Each row below holds a small network's activations on one input, seen along a few directions.
Each table varies a few parts of the input and shows all the possible inputs, shuffled.
Descriptions start from the smaller parts, as in this example, which fits no table here: ring(5) and (point or line(11) or (values(3) and line(6))).
Shared parts are said once, and a part with two or three values counts as separate values.
(in the rows, 128 means zero)

Other details of the inputs vary at random and push rows far along two fixed directions, the same in every table; ignore that.

Table:
x1: [ 88 154 115 172 117  41 162 128 121  77 142 157 146 150 148]
x2: [147 105 139  73 135 231 109 135 125 158 121 115  99  96  90]
x3: [156 138 121 113 138  96 131 157 133 185 132 122 208 160 173]
x4: [ 87 150 128 169 110  37 158 113 123  85 139 153 148 163 147]
x5: [ 78 152 119 164 114  45 162 121 122  79 140 154 145 156 147]
x6: [130 139  96  81 168 142 134 179 124 182 132 124 221 131 149]
x7: [ 99 117 152 138 100 158 139  84 109  75 136 138  54 114  74]
x8: [129 140 102 108 154 126 158 153 107 167 140 124 212 137 135]
x9: [ 89 122 148 135  98 153 131  99 118  74 125 138  47 109  87]
x10: [153 135 121 113 147 125 149 142 109 180 144 124 209 148 135]
x11: [ 56 153 100 149 138  70 176 118  94  68 143 158 166 140 108]
x12: [121 143  96  89 160 114 133 183 135 167 127 129 209 139 169]
x13: [ 99 124 146 141  97 138 120 115 133  69 119 140  35 104 106]
x14: [110 128 145 150 100 140 121 119 127  67 123 145  36  96  97]
x15: [118  95 146 174 111 139 107  38 137  92 113 102  44 130  94]
x16: [151 138 119 111 144 115 142 151 121 179 138 121 212 151 153]
x17: [174 118 136  80 138 209  90 170 145 162 114 115  94  87 122]
x18: [113 158 124 189 113  29 159 117 114  80 143 156 156 151 137]
x19: [168 131 122 104 149 136 144 141 111 196 143 117 219 148 137]
x20: [140 101 142 190 113 126  99  57 145  86 112 109  35 118 105]
x21: [168 140 117 114 148 105 130 173 137 187 134 125 205 146 174]
x22: [ 76 161 100 166 134  48 159 144 118  63 137 166 152 129 133]
x23: [181 104 159  81 120 214  95 129 133 186 122 104 109 114 113]
x24: [142 110 138  74 128 203  95 155 150 157 110 115  94 105 128]
x25: [174 110 100 134 176 129 127 103 127 206 128  85 216 154 147]
x26: [ 94 130 106 204 136  20 145  68 135  98 127 120 155 175 159]
x27: [152 109 147  88 120 208 108 131 132 158 125 112  96 110 111]
x28: [ 63 160  98 158 133  40 158 145 120  64 134 163 156 139 145]
x29: [172 141 118 119 143  95 129 166 132 188 135 124 210 151 173]
x30: [146 109 139  73 131 221 102 144 137 161 116 113 104 101 107]
x31: [129 124 161 156  93 133 116 105 128  72 126 142  37 108  98]
x32: [ 88 121 150 133  93 145 120 108 134  72 119 138  34 111 107]
x33: [163 113 138  73 135 207  88 166 151 165 112 113  90  95 131]
x34: [120 127 152 153  96 140 121 111 129  69 127 144  36 104  98]
x35: [206  82 137 112 149 203  64 113 167 205 101  74  95 114 142]
Each input here is: line(5) and (point or line(6)).
- The inputs of x22 and x11 match in every part but the line(5) part. If x31 is changed in the same way as x22 into x11, which row does it become? => x10
- List by row number the other rows that have the line(5) part in common with x5. => x3, x4, x12, x24, x26, x32
- List by row number the other rows that have the line(5) part in common with x13. => x1, x21, x28, x29, x33, x35

Table:
x36: [108 152 108 160 135  50 161 133 118 115 141 142 189 155 152]
x37: [ 94 127 136 137 112 130 140 100 115  84 132 139  93 125  97]
x38: [126 138 107 183 140  41 147 100 128 131 135 121 185 166 159]
x39: [181 101 138 124 136 166  93 109 147 178 115  93 116 129 136]
x40: [157 114 137  97 131 182 108 136 131 163 123 114 121 116 119]
x41: [ 99 156 106 148 139  54 162 148 119 111 140 151 188 149 154]
x42: [153 119 138  91 131 178 107 155 137 156 121 122 113 110 128]
x43: [112 127 140 149 109 118 129 107 128  90 128 137  86 124 114]
x44: [154 138 104 109 159 116 140 162 123 189 135 119 221 145 158]
x45: [111 127 143 148 108 119 128 104 127  88 128 138  82 124 111]
x46: [147 123 131  88 134 180 107 166 138 153 120 124 114 104 130]
x47: [ 94 127 136 138 112 130 140 100 115  86 132 138  93 124  99]
x48: [175 124 104 137 162 101 123 134 140 200 127 100 214 157 172]
x49: [ 95 127 134 140 113 130 141 101 115  86 131 138  95 124  98]
x50: [ 94 135 135 133 108 123 132 129 126  78 126 146  81 114 114]
x51: [107 126 138 144 113 123 134 100 121  88 129 136  89 124 105]
x52: [153 119 137  91 130 180 108 156 137 158 123 120 112 110 130]
x53: [146 123 133  85 131 182 106 164 138 151 120 125 113 105 127]
- The inputs of x49 and x47 match in every part but one. If x48 is changed in the same way as x49 into x47, which row does it become? => x38
- What is each input in this table made of? => values(3) and (point or line(5))
- List by row number the other rows that have the values(3) part in common with x37. => x39, x40, x42, x45, x53
- Which other rows does x45 become when the values(3) part takes its other values? List them by row number. => x36, x43
